Each row below holds a small network's activations on one input, seen along a few directions.
Each table varies a few parts of the input and shows all the possible inputs, shuffled.
Descriptions start from the smaller parts, as in this example, which fits no table here: ring(8) and (point or (values(2) and line(4)) or ring(11)).
Shared parts are said once, and a part with two or three values counts as separate values.
(in the rows, 128 means zero)

Other details of the inputs shift rows strongly along two fixed directions, in all tables alike. That doesn't count.

Table:
x1: [129 118 139 159 149 119 154 134  85 124 127 139 119 124 155]
x2: [142 121 116  81 126 190  97 130 159 137 113 127 157 141 118]
x3: [133 121 118  96 111 191  80 126 178 137 122 139 129 163 109]
x4: [101 131 135 147 135  98 168 125  96 125 117 128  86 127 156]
x5: [112 128 136 118 123 201 142 146 114 126 121 148 115 177 156]
x6: [114 111 133 142 145 107 150 130  78 126 126 118 118 116 162]
x7: [107 116 128 161 129 102 135 127  97 129 127 122  98 138 152]
x8: [168 127 128  96 128 114 102 107 143 140 142 118 180  98 109]
x9: [133 139 124  86 112 182 100 112 166 145 120 134 128 164 105]
x10: [128 126 138 158 141  63 144 110 105 135 132 107 116 107 136]
x11: [108 118 134 127 129 204 140 144 120 129 124 153 117 167 162]
x12: [188 146 133 125 112  31 101  94 139 136 153  99 174  92  90]
x13: [167 128 135  99 133 107 103 115 140 139 134 122 187 116  98]
x14: [ 90 143 134 173 139 119 155 135  89 106 133 137  95 121 156]
x15: [121 130 139 148 141  60 156 116 110 134 130 112 120 100 135]
x16: [123 140 121  77 100 178 110 131 165 143 119 141 132 147  97]
x17: [143 129 134  87 126 199  99 133 152 141 126 144 162 165 104]
x18: [123 126 107  90 108 184  84 132 168 143 135 137 137 172 104]
x19: [111 117 109 156 131 105 153 148 113 124 122 125  96 116 141]
x20: [175 144 134 118 115  32 116 104 153 146 149 109 181  57  80]
x21: [142 116 124  78 126 190  96 129 158 134 123 133 152 138 119]
x22: [111 115 125 166 129 104 136 122 100 129 127 131  93 130 157]
x23: [154 148 129 120 117 112 111 112 167 112 140 109 173 105  85]
x24: [164 142 115 105 108  94  95 114 152 137 149 117 159 127  93]
x25: [ 90 136 139 174 142 121 157 145  93  97 128 132  86 121 158]
x26: [131 117 134 161 152 118 157 146  90 118 113 128 117 124 155]
x27: [180 132 145 110 126 116 112 125 157 130 148 119 186 109 109]
x28: [106 113 106 168 136 106 145 143 104 118 121 124  88 133 158]
x29: [164 130 115 113 119  97  89 121 166 134 148 118 158 114  95]
x30: [ 85 117 126 117 133 192 139 140 141 130 103 147  80 158 152]
x31: [134 124 110 100 110 189  85 126 179 138 113 133 134 163 108]
x32: [101 153 138 159 131 111 155 135  87 103 133 129  99 130 147]
x33: [ 74 130 124 130 119 218 135 134 129 110 122 153  93 170 142]
x34: [103 118 131 151 130  99 155 143 110 125 118 131  92 103 146]
x35: [154 141 132 101 124 101 111 101 170 146 136 122 162 102  96]
x36: [189 138 140 128 132  34 106  94 160 139 147  94 172  70  88]
x37: [ 98 142 131 171 139 121 154 143 102 100 120 126  99 121 150]
x38: [111 118 126 109 132 191 131 139 108 125 106 152 112 172 148]
x39: [117 126 132 115 131 201 134 144 109 128 113 152 112 177 144]
x40: [ 88 116 122 128 130 197 129 126 132 139 109 148  80 168 151]
x41: [ 94 116 117 129 132 195 131 135 140 133  97 135  82 166 148]
x42: [ 87 123 137 174 137 122 165 136  93  92 129 127  85 124 158]
x43: [148 116 131 152 151  76 146 131  98 119 116 118 142 100 143]
x44: [128 127 104  94 108 187  83 127 173 143 135 146 134 163 108]
x45: [ 99 120 123 155 130 107 162 146 109 125 107 127  90 109 149]
x46: [127 123 109  87 110 185  96 142 180 139 129 143 129 146  98]
x47: [122 120 132 138 139 107 153 128  75 122 124 120 112 119 163]
x48: [ 86 142 139 169 139 114 156 139  85 107 133 128  98 129 151]
x49: [152 135 117 103 112  98 105 124 159 145 149 117 162 110  83]
x50: [181 141 120 125 118  31 111 109 151 142 161 109 178  65  80]
x51: [173 127 131 103 133 110 103 110 144 138 135 129 185 107 103]
x52: [191 142 151 124 128  54 120 111 136 137 162 102 207  88 100]
x53: [131 132 120 146 122  65 150 132 102 128 140 120 113 105 127]
x54: [ 98 122 132 147 127  96 156 137 102 133 122 127 100 112 140]
x55: [113 143 129  92 108 199 102 122 168 122 137 134 149 162  93]
x56: [106 124 127 151 143 105 161 131 117 126 107 122  95 117 153]
x57: [121 104 135 155 154 109 154 140  86 114 116 134 110 117 164]
x58: [129 120 137 159 142 124 161 146 101 117 123 125 125 127 165]
x59: [127 155 124  67  95 223  90 118 185 122 135 140 154 175  81]
x60: [153 118 147 161 152  76 151 135  92 117 132 122 134  98 144]
Each input here is: line(5) and (values(2) or line(4) or ring(6)).
Question: Changing only the line(5) part turns x23 into x55. The same change can be made to x41. Which row results?
Answer: x10
Question: Changing only the line(5) part turns x47 into x6. The same change can be made to x32. Which row results?
Answer: x48
Question: Which other rows agree with x25 in the line(5) part? List them by row number.
Answer: x3, x21, x27, x29, x30, x34, x36, x42, x46, x57, x60
Question: Start at x39 and move only the line(5) part, one step at a time. The first step leads to x17. Which rows follow, in order?
Answer: x1, x60, x26
Question: Which other rows does x40 become when the ring(6) part takes its other values? List them by row number.
Answer: x20, x22, x35, x44, x50

Table:
x61: [150 120 117  62 113 199  81 124 177 158 121 142 155 166 103]
x62: [152 123 129 114 133 139 117 134 144 132 124 131 154 119 118]
x63: [132 113 123 117 133 130 123 127 118 144 120 130 125 137 138]
x64: [151 118 127 114 132 103 122 118 128 141 127 120 145 110 125]
x65: [149 120 127 102 130 131 118 123 143 146 118 129 146 119 117]
x66: [139 140 107  88 100 161  84 119 189 147 132 131 139 149  87]
x67: [124 143 118 111 105 144 102 117 166 137 140 132 128 139  99]
x68: [ 36 120 111 130 115 240 138 151 127 118 104 161  39 191 161]
x69: [194 146 145 118 133  65 108 104 151 130 144 106 199  80  90]
x70: [190 158 150 110 125  69 117 108 147 124 158 105 212  80  83]
x71: [153 133 134 108 130 146 107 118 147 126 131 125 163 131 114]
x72: [143 142 133  79 109 206  97 127 161 131 135 144 166 168  99]
x73: [126 107 139 187 157  20 187 128  56 126 124 109 102  76 176]
x74: [195 134 125  83 119 116  75 114 178 145 147 116 207 112  74]
x75: [131 136 112 131 115  90 114 119 147 133 135 116 125 118 106]
x76: [ 61  95 116 134 140 250 149 166  98 117  94 165  59 193 190]
x77: [101 130 130 207 139   7 174 120  67 112 143 108  82  82 156]
x78: [148 144 142 124 130 116 130 123 118 115 143 122 162 114 119]
x79: [ 88 124 135 154 138 166 160 147  73 108 122 143  93 161 169]
x80: [121 113 115  78 116 251  91 147 166 141 115 158 131 192 124]
x81: [ 66  98 121 141 141 228 157 165 100 120  96 159  67 180 187]
x82: [126 137 112 109 107 133 103 122 168 132 129 122 125 129  99]
x83: [ 93 128 143 165 146 141 175 149  71 105 118 141  94 137 173]
x84: [134 128 139 129 137 140 134 126 127 124 125 126 141 128 135]
x85: [109 138 127 139 123 108 135 126 136 124 131 127 107 115 118]
x86: [163 155 133 117 112  51 107 101 172 135 155 101 174  76  70]
x87: [121 115 146 205 158  42 183 129  43 108 132 115  95 103 186]
x88: [132 138 120 127 119  94 124 123 152 131 129 119 124 108 104]
x89: [ 93 126 119 148 124 119 147 136 126 125 118 125  83 128 138]
x90: [122 116 144 204 160  37 179 127  44 107 131 111 100  99 180]
Question: What do these inputs look like to the network?
Answer: line(5) and (values(2) or line(4))
Question: Changing only the line(5) part turns x75 into x89. The same change can be made to x90. Which row results?
Answer: x84
Question: Which other rows does x79 become when the line(5) part takes its other values? List them by row number.
Answer: x70, x72, x78, x83
Question: Start at x78 and move only the line(4) part, one step at a time. The first step leads to x71. Which rows follow, in order?
Answer: x76, x64

Table:
x91: [123 138 139 139 130 114 141 120  84 118 141 131 125 135 143]
x92: [120 124 106 107 106 151 104 131 158 149 126 140 115 149 108]
x93: [167 138 119 115 111  34 104 108 153 151 151 103 164  84  79]
x94: [128 146 127  90 111 212  97 138 193 122 129 143 145 151  94]
x95: [158 115 126 105 127 174 100 130 141 141 131 136 156 160 132]
x96: [130 125 119  80 123 219  96 137 187 137 113 144 152 142 108]
x97: [145 116 124  80 131 204 105 137 167 147 101 147 149 154 116]
x98: [116 126 125 151 129  59 139 113 117 139 128 110  99 105 130]
x99: [152 160 131 124 115 115 113 118 155 117 149 115 165 119  94]
x100: [115 110 130 172 152  86 159 139  92 111 121 119 111  88 160]
x101: [122 108 132 130 151 130 154 142 105 134 103 132 115 126 155]
x102: [ 69 130 141 156 135 157 170 152 101 106 115 140  78 139 159]
x103: [207 123 137 123 129  54  96 108 131 135 158 101 203  94 104]
x104: [116 120 104 138 117 114 121 134 134 138 130 130  99 133 132]
x105: [152 115 135 118 134 150 119 125 122 141 131 136 151 149 137]
x106: [120 155 129  96 106 208 103 127 172 124 130 143 147 168  94]
x107: [176 140 121 127 118  29  98  93 168 144 148  96 160  79  88]
x108: [138 142 120  89 112 209  80 126 158 129 138 147 153 179 106]
x109: [102  92 124 157 153 152 158 157  82 119  95 137  82 141 181]
x110: [ 68 110 109 145 122 148 157 147  94 133 113 144  50 154 166]
x111: [110 134 138 143 133 129 138 128  85 119 138 134 117 149 147]
x112: [146 115 136 111 134 147 121 126 119 142 132 130 150 150 137]
x113: [122 144 130 153 126 114 137 128 118 104 140 117 129 127 124]
x114: [100 147 139 147 125 129 152 132 110 111 132 125 117 137 134]
x115: [ 86 117 125 174 140 154 149 144  61 102 127 143  76 168 180]
x116: [104 121 136 130 141 137 160 133 110 123 112 132 113 108 152]
x117: [130 110 138 131 139 134 148 130  86 134 126 132 121 142 165]
x118: [151 115 118  75 127 209  94 141 176 146 102 143 153 156 115]
x119: [123 141 146 166 135  82 157 131 114 108 136 124 121  93 128]
x120: [132 140 132 114 121 166 104 120 128 127 140 143 144 160 117]
x121: [176 131 109 127 112  32  97 108 157 140 156 102 165  85  85]
x122: [112 116 112 149 126  96 125 120 129 129 124 118  92 127 137]
x123: [137 115 132 110 142 139 144 135 117 138 104 133 128 123 143]
x124: [123 135 136 168 138  82 151 134 113 101 138 115 120  96 132]
x125: [170 161 147 112 118  68 123 109 161 120 150 108 182  71  80]
x126: [127 126 124 157 129  54 137 110 121 137 129 113 102 100 128]
x127: [105 148 144 160 129  91 170 125  87 104 135 118 112 114 146]
x128: [111 117 133 139 145 140 151 136 119 124 112 136 117 112 145]
x129: [111 128 116 106 113 144 116 116 151 145 118 129 101 140 119]
x130: [120 126 134 106 135 154 131 132 147 133 117 132 142 114 123]
Question: Changing only one part turns x129 into x126. The same change can be made to x117. Which row results?
Answer: x105
Question: What do these inputs look like to the network?
Answer: line(5) and (values(2) or ring(6))
Question: Which other rows does x121 become when the values(2) part takes its other values? List them by row number.
Answer: x122
Question: Which other rows does x128 become when the ring(6) part takes its other values? List them by row number.
Answer: x97, x105, x106, x119, x120
Question: Start at x123 and move only the line(5) part, one step at a time. The first step leads to x101. Which rows follow, in order?
Answer: x97, x118, x109
Question: Which other rows does x93 become when the values(2) part takes its other values? List them by row number.
Answer: x98
Question: Which other rows does x114 become when the line(5) part takes its other values? List them by row number.
Answer: x99, x106, x113, x127
